A small network was trained on invented records. Each row is its activation on one of them, seen along a few directions.
After each row come some of the record's fields: ZUBUD, PUMOB, TORU, NEMIL.
A field that a record lacks is written none.
The largest differences between rows may come from other fields.
In the rows, zero is written as 500.
Strong random noise was added to every row along 20 fixed directions; ignore it. To show where, here is one row again and again, with new noise each time:
[370 543 323 240 652 773 503 786 623 375 738 603 679 490 337 437 391 723
 281 828 379 486 474 803 513 340 493 577 675 452 377 789 446 511 504 327
 236 500 460]
[669 518 592 469 670 415 544 614 528 623 539 449 641 385 515 280 546 381
 340 263 408 465 553 592 661 620 611 358 435 837 405 586 623 630 460 523
 660 774 448]
[661 402 638 632 213 372 643 334 662 613 368 450 305 496 362 763 926 438
 458 509 438 691 634 477 476 741 633 551 430 515 525 465 663 678 178 614
 659 261 623]
[570 668 660 604 417 472 591 382 690 663 561 344 422 490 598 648 664 296
 373 279 307 630 594 478 399 588 574 656 344 471 448 464 683 601 338 642
 615 596 506]
[492 712 498 610 306 640 278 400 790 496 680 588 534 148 492 538 416 385
 526 134 482 569 397 516 387 526 609 597 251 379 610 324 683 394 428 404
 485 347 519]
[487 607 591 499 192 438 718 495 440 639 340 532 554 246 126 575 520 224
 523 459 541 644 177 414 479 633 767 281 509 742 666 484 742 580 594 441
 499 473 381]
[406 477 503 747 756 415 530 514 372 195 396 416 440 456 734 551 779 665
 378 338 468 319 532 722 287 122 654 440 311 425 516 400 369 417 254 383
 375 500 498]
[519 319 511 554 533 482 724 594 562 512 407 627 377 495 235 442 427 559
 329 594 456 558 385 649 549 608 578 467 653 459 604 547 382 595 380 393
 391 533 346]
[565 761 546 513 316 480 410 527 640 239 416 556 345 478 403 509 449 243
 362 264 209 395 272 716 686 464 408 477 580 618 475 393 662 185 409 743
 516 668 379]
[485 736 389 492 773 577 333 413 490 572 668 483 468 528 600 484 494 618
 150 210 475 387 367 687 468 246 501 512 424 400 484 654 514 222 384 440
 558 594 581]
[582 316 400 140 506 576 533 733 508 512 631 549 556 482 227 507 504 416
 637 781 507 885 841 668 499 540 527 595 688 715 322 572 431 746 655 382
 420 603 459]
[299 471 791 545 379 426 336 446 394 472 576 363 650 661 655 537 599 640
 567 669 689 435 719 509 329 124 516 507 441 621 598 137 509 533 446 676
 352 370 443]
[208 453 376 352 491 429 497 420 517 516 611 214 416 467 428 429 562 630
 679 429 760 557 541 489 496 411 618 812 452 422 534 356 579 695 595 488
 484 417 498]
[268 374 462 406 400 525 462 633 690 597 539 465 657 588 585 383 381 768
 560 693 626 521 570 464 479 398 538 547 533 363 529 412 575 628 559 418
 412 320 589]
[723 622 590 568 368 599 489 584 487 343 414 798 682 297 503 639 599 325
 571 588 320 353 501 408 508 490 140 324 461 660 417 491 409 323 482 640
 450 576 374]
[304 438 477 418 409 337 376 756 494  86 625 485 644 171 585 219 461 525
 674 317 534 298 772 691 761 572 559 634 354 676 467 216 601 422 388 482
 355 332 516]
[532 266 394 593 608 318 639 344 432 415 207 525 385 397 429 408 472 503
 657 459 774 412 120 271 555 628 396 485 761 399 652 555 401 448 611 372
 514 344 506]
[742 428 739 679 308 595 342 491 658 259 439 602 681 314 631 262 207 351
 655 309 330 415 220 545 757 700 585 325 506 546 225 430 585 470 604 474
 604 521 361]
[546 485 436 698 517 570 648 346 400 484 492 602 324 423 426 703 445 510
 587 539 565 471 159 440 528 453 449 616 582 188 407 662 330 428 527 377
 584 463 312]
[565 415 518 317 623 391 631 410 576 501 364 285 434 651 514 464 618 364
 487 554 467 701 514 440 462 579 371 645 789 530 413 606 525 622 590 590
 475 604 582]
[469 407 651 579 418 498 385 534 494 534 729 629 417 612 424 491 274 619
 306 495 615 387 465 736 747 760 570 785 501 614 519 465 547 398 414 581
 473 365 125]
[517 387 374 430 539 428 581 334 520 475 487 162 337 550 462 501 645 411
 725 410 555 390 624 266 470 541 605 628 533 437 401 479 550 671 484 556
 749 432 871]

[562 527 579 629 528 371 716 717 576 513 365 590 459 515 511 421 503 436
 411 507 284 338 566 492 609 364 326 297 564 540 589 373 432 535 334 658
 545 840 427]  ZUBUD is none, PUMOB is val, TORU is nem, NEMIL is pom
[277 529 441 632 506 644 515 444 367 491 443 414 455 554 399 631 636 688
 463 473 645 176 428 419 194 401 675 495 147 604 712 337 471 591 538 550
 396 440 369]  ZUBUD is lini, PUMOB is rogub, TORU is lal, NEMIL is none
[653 551 451 263 377 650 231 284 470 486 609 526 525 241 140 375 333 277
 565 167 598 637 447 455 498 871 538 534 409 697 568 416 551 403 687 452
 449 443 596]  ZUBUD is talip, PUMOB is val, TORU is nem, NEMIL is pom
[572 639 667 491 486 636 769 421 565 513 386 451 724 141 491 287 341 227
 525 333 268 542 258 280 483 753 325 414 461 405 432 550 475 661 671 498
 375 767 363]  ZUBUD is lini, PUMOB is rogub, TORU is lal, NEMIL is none
[489 440 330 598 496 353 702 676 564 454 515 625 310 424 612 661 510 403
 591 511 365 464 822 388 483 550 396 621 495 228 549 497 388 373 233 423
 572 365 760]  ZUBUD is talip, PUMOB is rogub, TORU is nem, NEMIL is pom
[420 442 675 567 299 448 490 277 424 599 391 315 447 733 634 540 512 612
 504 469 574 508 540 403 420 525 590 522 383 395 470 311 545 538 505 621
 527 372 554]  ZUBUD is none, PUMOB is rogub, TORU is lal, NEMIL is vaf
[603 344 590 659 372 435 455 586 740 488 556 533 366 553 472 549 431 319
 722 661 436 580 725 462 457 319 632 423 661 479 580 265 504 629 313 521
 663 466 672]  ZUBUD is talip, PUMOB is rogub, TORU is nem, NEMIL is vaf
[565 405 704 636 632 281 502 204 330 594 578 408 506 501 728 536 694 533
 520 489 675 578 610 369 524 525 366 622 554 373 501 525 389 497 338 535
 562 340 577]  ZUBUD is lini, PUMOB is val, TORU is nem, NEMIL is pom
[497 339 637 707 596 172 704 536 404 335 468 363 426 462 603 315 430 390
 676 602 555 333 314 474 822 448 651 451 831 485 448 550 524 592 391 489
 676 494 513]  ZUBUD is lini, PUMOB is rogub, TORU is nem, NEMIL is pom
[482 361 270 507 565 441 767 693 521 504 330 545 275 599 374 662 671 594
 478 699 444 552 556 585 500 404 598 452 583 435 481 620 447 590 404 402
 600 559 517]  ZUBUD is talip, PUMOB is val, TORU is lal, NEMIL is vaf
[351 739 758 469 691 498 507 425 303 517 667 445 733 277 533 257 353 451
 343 422 555 604 213 675 619 202 426 474 591 560 506 535 442 490 617 496
 284 784  82]  ZUBUD is lini, PUMOB is rogub, TORU is lal, NEMIL is none
[598 486 341 282 654 535 328 378 602 275 478 393 404 390 265 203 580 558
 609 352 518 405 399 571 704 392 226 517 696 521 452 449 353 540 562 637
 526 714 582]  ZUBUD is talip, PUMOB is rogub, TORU is lal, NEMIL is pom
[345 543 496 508 453 463 512 451 407 378 652 547 418 298 424 535 500 555
 712 607 599 614 563 558 553 199 335 636 577 235 536 339 290 488 429 489
 377 477 420]  ZUBUD is lini, PUMOB is rogub, TORU is lal, NEMIL is pom
[591 542 526 514 591 717 479 489 722 483 570 486 532 502 594 482 317 420
 609 527 362 636 440 454 348 337 352 553 584 291 373 485 365 640 657 458
 460 762 375]  ZUBUD is none, PUMOB is val, TORU is nem, NEMIL is none
[535 397 492 508 393 658 447 623 697 399 513 468 627 502 590 416 494 592
 510 432 339 255 685 460 522 829 615 564 226 589 369 454 626 618 478 558
 520 379 602]  ZUBUD is talip, PUMOB is val, TORU is lal, NEMIL is pom
[597 360 506 569 580 394 593 432 324 416 375 332 457 590 652 439 492 476
 636 435 444 468 503 454 581 512 637 397 555 377 246 588 432 518 523 398
 692 539 730]  ZUBUD is talip, PUMOB is val, TORU is nem, NEMIL is pom
[315 550 432 189 616 558 485 236 366 244 474 270 509 528 457 304 541 600
 368 503 494 529 469 526 459 485 316 589 636 302 491 574 374 315 481 520
 212 299 817]  ZUBUD is lini, PUMOB is val, TORU is nem, NEMIL is none
[510 447 584 274 400 487 548 660 573 497 330 528 727 557 489 247 421 562
 442 683 369 627 401 590 736 515 359 273 743 563 335 575 562 552 644 537
 418 605 486]  ZUBUD is talip, PUMOB is val, TORU is lal, NEMIL is pom
[599 377 649 534 440 456 498 434 380 607 443 706 457 593 397 618 553 576
 384 661 623 637 482 589 572 763 362 570 573 647 545 573 415 464 509 570
 401 437 179]  ZUBUD is talip, PUMOB is rogub, TORU is lal, NEMIL is vaf
[397 638 443 515 526 396 570 588 434 670 646 384 593 364 539 519 577 442
 709 586 655 554 400 427 636 170 673 407 545 554 432 579 664 673 583 436
 792 608 482]  ZUBUD is lini, PUMOB is val, TORU is nem, NEMIL is none
[364 573 429 412 429 658 791 527 621 921 369 446 638 640 568 476 382 635
 379 585 357 629 427 249 363 556 421 410 392 179 450 643 497 678 648 424
 457 620 627]  ZUBUD is none, PUMOB is val, TORU is nem, NEMIL is pom
[410 510 497 657 580 510 452 417 737 211 271 403 539 411 727 503 534 385
 474 302 522 539 128 475 187 715 638 696 471 498 660 516 682 494 658 389
 200 305 342]  ZUBUD is lini, PUMOB is rogub, TORU is lal, NEMIL is none
[683 657 549 605 561 674 394 291 677 681 561 489 559 635 762 588 433 554
 387 455 457 423 148 374 555 516 324 573 541 291 280 792 609 430 615 582
 714 542 463]  ZUBUD is lini, PUMOB is val, TORU is lal, NEMIL is pom
[451 702 463 206 640 535 281 368 524 526 732 268 470 451 311 287 452 393
 539 329 569 729 412 691 580 116 539 509 703 542 481 457 558 571 628 549
 553 804 561]  ZUBUD is lini, PUMOB is rogub, TORU is nem, NEMIL is pom
[344 495 391 521 589 375 551 646 545 666 619 300 578 471 561 550 641 525
 636 578 695 492 569 417 407 298 835 509 483 617 569 532 731 773 511 362
 667 422 613]  ZUBUD is none, PUMOB is val, TORU is lal, NEMIL is none
[416 582 527 546 462 578 570 520 462 791 457 496 588 637 567 391 318 634
 371 366 481 308 396 380 570 535 484 393 276 448 460 491 500 538 624 562
 600 711 402]  ZUBUD is lini, PUMOB is rogub, TORU is nem, NEMIL is pom
[469 422 558 370 506 681 590 333 292 538 418 422 729 414 283 465 522 508
 521 594 609 508 473 272 117 568 626 296 420 588 619 504 396 618 669 367
 261 339 689]  ZUBUD is talip, PUMOB is val, TORU is lal, NEMIL is pom
[654 514 520 568 369 661 490 361 649 682 355 474 456 565 341 618 538 474
 606 525 504 663 203 395 363 363 614 306 532 475 468 506 571 721 697 497
 661 654 429]  ZUBUD is none, PUMOB is val, TORU is lal, NEMIL is pom
[498 436 482 534 483 541 487 534 653 405 308 467 470 536 256 397 636 622
 416 508 490 195 327 513 507 496 582 277 485 714 692 383 568 612 418 630
 493 518 502]  ZUBUD is talip, PUMOB is val, TORU is lal, NEMIL is none
[595 443 514 508 752 627 580 333 300 370 516 400 380 508 317 565 451 274
 502 457 507 467 501 392 128 525 583 552 556 538 597 499 274 500 574 422
 356 563 558]  ZUBUD is talip, PUMOB is val, TORU is nem, NEMIL is none
[733 444 460 583 461 576 376 565 372 579 535 680 631 534 682 570 582 708
 483 498 447 448 545 584 745 560 613 274 310 490 131 746 518 428 455 366
 819 414 590]  ZUBUD is none, PUMOB is val, TORU is nem, NEMIL is none
[615 423 378 215 462 523 484 276 161 539 591 388 399 408  59 612 675 336
 636 527 662 733 683 461 390 559 750 416 577 681 478 583 457 552 513 376
 606 330 843]  ZUBUD is none, PUMOB is rogub, TORU is lal, NEMIL is vaf
[322 433 456 332 470 383 720 613 474 637 539 351 550 358 323 325 439 397
 705 517 653 606 631 361 582 666 570 660 497 654 583 405 552 814 664 514
 456 621 387]  ZUBUD is talip, PUMOB is rogub, TORU is nem, NEMIL is vaf
[515 482 450 691 877 314 597 462 311 428 495 452 437 545 775 499 582 603
 419 400 584 280 360 521 606 478 402 658 540 433 408 718 394 407 460 457
 571 587 352]  ZUBUD is none, PUMOB is val, TORU is lal, NEMIL is vaf
[414 579 520 504 335 649 561 404 419 490 452 459 404 612 451 525 371 557
 460 453 334 400 443 470 518 487 415 510 349 268 392 413 379 428 524 608
 494 608 492]  ZUBUD is talip, PUMOB is rogub, TORU is nem, NEMIL is pom
[400 548 584 607 540 463 580 660 824 729 595 651 715 383 694 368 457 665
 356 623 485 680 434 579 625 505 422 548 550 313 565 644 585 661 392 389
 430 486 328]  ZUBUD is lini, PUMOB is rogub, TORU is nem, NEMIL is none

Here are new rows. What are their fields?
[419 481 536 438 377 396 398 475 649 644 339 434 623 660 703 477 698 772
 297 501 612 566 452 508 515 593 500 472 453 538 576 530 782 486 477 541
 468 260 607]  ZUBUD is none, PUMOB is val, TORU is nem, NEMIL is pom
[570 444 471 670 419 382 555 693 690 304 271 700 673 283 585 392 647 598
 566 591 412 335 356 470 671 480 390 232 547 495 550 542 561 493 351 453
 498 399 582]  ZUBUD is lini, PUMOB is val, TORU is nem, NEMIL is pom
[624 666 540 562 529 566 629 658 412 549 506 519 737 465 752 701 476 212
 586 618 265 498 633 279 220 332 543 285 474 486 323 633 535 438 566 366
 558 609 758]  ZUBUD is talip, PUMOB is val, TORU is nem, NEMIL is vaf
[620 468 739 550 247 563 269 526 453 513 655 668 689 553 468 665 437 375
 665 766 571 470 758 405 395 462 517 384 550 726 559 329 515 432 481 586
 472 288 567]  ZUBUD is talip, PUMOB is rogub, TORU is nem, NEMIL is pom
[376 491 286 313 423 391 383 654 683 598 422 628 491 404 257 408 561 632
 533 558 743 681 344 648 648 342 479 405 641 693 766 431 667 530 614 459
 517 484 372]  ZUBUD is lini, PUMOB is val, TORU is lal, NEMIL is pom
[523 458 532 535 486 392 791 695 228 647 350 587 423 514 349 532 488 416
 418 491 362 620 616 599 501 405 676 207 415 585 503 457 380 573 444 393
 559 789 431]  ZUBUD is none, PUMOB is rogub, TORU is nem, NEMIL is none
[768 515 548 703 577 735 262 324 699 413 723 668 396 462 463 794 582 445
 488 592 508 521 453 529 275 439 424 656 603 440 579 579 412 428 355 481
 505 332 433]  ZUBUD is none, PUMOB is val, TORU is nem, NEMIL is pom
[548 547 537 352 377 514 439 562 412 604 479 547 608 530 552 360 166 366
 555 359 437 648 442 509 693 698 479 438 481 545 269 521 557 394 777 488
 580 636 407]  ZUBUD is talip, PUMOB is val, TORU is lal, NEMIL is none
[424 369 373 470 320 723 397 529 496 531 480 764 519 546 492 580 266 736
 605 607 533 563 570 448 414 580 309 565 331 198 428 398 256 382 660 367
 323 368 424]  ZUBUD is talip, PUMOB is val, TORU is lal, NEMIL is pom
[473 586 594 476 402 367 498 503 440 593 594 489 558 337 606 522 499 355
 576 378 507 766 698 499 470 379 522 528 418 445 485 347 548 467 465 441
 517 501 562]  ZUBUD is talip, PUMOB is val, TORU is lal, NEMIL is pom
[426 641 422 524 412 694 503 508 541 603 645 508 585 241 559 661 624 490
 719 416 510 683 726 409 240 398 527 605  70 394 436 399 453 686 591 406
 490 555 391]  ZUBUD is talip, PUMOB is rogub, TORU is nem, NEMIL is none
[479 592 569 486 475 350 537 153 347 805 636 126 370 484 540 441 499 424
 589 160 592 739 514 402 624 396 777 552 437 234 314 479 624 637 472 439
 856 562 783]  ZUBUD is none, PUMOB is val, TORU is lal, NEMIL is none
[472 641 497 592 674 192 774 693 334 634 565 565 471 333 661 561 685 384
 425 443 426 441 789 450 617 324 352 436 471 499 584 508 452 392 197 540
 623 668 598]  ZUBUD is talip, PUMOB is val, TORU is nem, NEMIL is pom
[512 312 483 329 408 357 770 574 161 479 423 404 431 470 264 540 506 264
 751 663 522 716 811 451 485 459 697 347 641 600 428 410 398 624 544 398
 564 528 714]  ZUBUD is lini, PUMOB is val, TORU is lal, NEMIL is pom
[427 530 702 549 435 320 357 617 371 266 523 562 543 557 551 432 172 240
 544 590 564 365 419 527 561 327 523 397 819 704 698 282 559 197 505 577
 362 444 455]  ZUBUD is lini, PUMOB is rogub, TORU is nem, NEMIL is none
[315 399 607 442 395 263 782 401 345 733 445 237 520 490 479 332 518 464
 724 496 643 421 758 129 579 608 483 476 415 474 596 275 463 766 501 649
 603 530 684]  ZUBUD is lini, PUMOB is rogub, TORU is nem, NEMIL is pom
[645 428 455 673 389 458 500 408 640 345 336 609 247 533 512 749 647 415
 697 620 468 579 411 433 462 353 332 523 693 319 535 473 415 402 404 563
 621 388 526]  ZUBUD is talip, PUMOB is rogub, TORU is nem, NEMIL is pom
[295 589 555 353 549 426 470 573 367 289 532 308 739 405 623 246 528 574
 504 419 502 370 515 588 618 441 516 545 411 615 402 461 576 529 563 547
 320 544 527]  ZUBUD is lini, PUMOB is rogub, TORU is nem, NEMIL is pom
